These are the activations of a small neural network, seen along a few directions. Each row is one input.
In each table, some parts of the input vary, and every possible input appears once, in random order.
A made-up example of a description, with smaller parts first: ring(5) and (point or ring(11) or (values(2) and line(6))).
Shared parts are said once, and a part with two or three values counts as separate values.

Other details of the inputs vary at random and push rows far along three fixed directions, the same in every table; ignore that.

A family of inputs:
R1: [ 2.84 -3.49  0.13  5.08  0.54  1.37 -2.95 -3.51  1.99 -0.71  0.36]
R2: [ 1.75 -0.93 -3.38  1.45  0.18 -4.11  1.55 -1.99 -0.12  1.82 -0.75]
R3: [-1.81 -2.03  3.33  0.20  1.10  5.39 -4.17 -1.49  1.88 -2.47  0.88]
R4: [-2.11  2.14  0.78 -0.59 -0.04  1.82  1.34  1.44 -2.41  2.53  2.31]
R5: [-2.35  1.05  0.73 -1.63  0.45 -0.42  0.89  0.86 -0.75 -0.77 -0.13]
R6: [-3.57 -0.86 -0.95 -1.87 -0.56 -2.01 -0.62  0.25  0.83 -3.46 -4.28]
R7: [ 1.20  1.35  1.70 -1.12 -2.90  1.83  2.15  3.23 -2.09  1.35  3.11]
R8: [ 2.32  0.33 -2.89  1.17  0.86 -4.43  1.43 -2.19 -0.09  1.07 -0.45]
R9: [-1.37 -0.61  3.54  0.79  1.53  7.30 -3.18 -1.41  0.70 -0.46  2.11]
R10: [ 1.84  2.66  2.27 -1.33 -2.25  1.56  2.06  3.10 -2.16  0.71  3.55]
R11: [ 1.60  2.32  2.01 -1.68 -2.82  1.38  1.29  2.99 -1.85  1.12  2.98]
R12: [-2.39  0.26  0.75 -1.79  0.02 -0.14  0.78  0.83 -0.74 -0.09 -1.05]
R13: [ 3.26 -2.39  0.05  3.96  1.72  1.40 -3.04 -4.15  1.90 -1.39  0.81]
R14: [ 0.14  0.19  0.55 -1.25 -0.44  0.73  0.65  4.38 -0.63  0.70  0.86]
R15: [ 2.13  0.06 -3.08  0.84  0.26 -4.56  0.65 -2.24  0.13  1.57 -0.90]
R16: [-1.51 -0.88  3.61  0.72  1.82  6.18 -3.19 -1.39  1.37 -2.02  2.25]
R17: [ 2.18  2.35 -3.12  1.09  1.47 -2.58  1.87 -2.51 -0.41  3.20  1.23]
R18: [ 3.15 -3.06  0.14  3.26  1.63  1.86 -2.88 -4.35  2.05 -0.17  0.44]
R19: [-3.88 -1.08 -0.94 -1.10 -0.35 -2.68 -0.02  0.18  1.73 -5.07 -5.42]
R20: [ 2.75 -3.58 -0.38  4.27  1.03  1.74 -2.90 -3.89  1.77 -0.54  0.65]
R21: [-3.38 -1.31 -0.68 -1.68 -0.41 -1.60  0.07  0.32  0.54 -3.20 -4.66]
R22: [ 5.02  0.99 -2.67  0.81  0.93 -3.22  1.32  0.92  0.47  2.31  1.06]
R23: [-2.90 -0.20  0.25 -1.35 -0.23 -0.07  0.99  1.06 -0.80 -0.01 -0.40]
R24: [ 1.78  1.85  2.25 -1.51 -2.67  1.79  1.96  3.02 -2.10  1.34  2.57]
R25: [-1.75  3.12  1.08 -1.18  0.06  1.37  0.47  1.21 -2.16  2.30  2.17]
R26: [ 5.02  0.26 -2.61  0.67  0.50 -2.97  1.25  0.93  0.40  3.05  0.22]
R27: [-3.99 -1.29 -1.07 -1.39 -0.95 -2.77 -0.78  0.18  1.84 -4.46 -5.73]
R28: [ 1.61  0.24 -3.33  1.24  0.61 -3.05  1.97 -2.18 -0.05  3.36  0.52]
R29: [-2.04  1.35  1.10 -1.44  0.11  0.70  1.01  1.04 -1.36  1.21  0.37]
R30: [-3.81 -1.75 -0.81 -1.20 -0.79 -2.36 -0.09  0.25  1.57 -4.21 -6.11]
R31: [ 0.46  1.10  0.74 -1.88 -0.35  0.26 -0.23  4.08 -0.30  0.34  0.56]
R32: [-2.19  1.87  0.89 -1.59 -0.05  0.31  0.34  1.03 -1.16  1.05  0.87]
Each input here is: line(4) and (values(2) or line(6)).
Q: The inputs of R30 and R19 match in every part but the line(4) part. If R18 is changed in the same way as R30 into R19, which row does it become?
A: R8
Q: Change only the line(6) part in R1. List by row number the other rows that result.
A: R2, R4, R20, R23, R28
Q: Which other rows agree with R31 in the line(4) part? List them by row number.
A: R3, R6, R11, R15, R25, R27, R32
Q: Change only the line(4) part in R10. List by row number the other rows that result.
A: R7, R11, R24
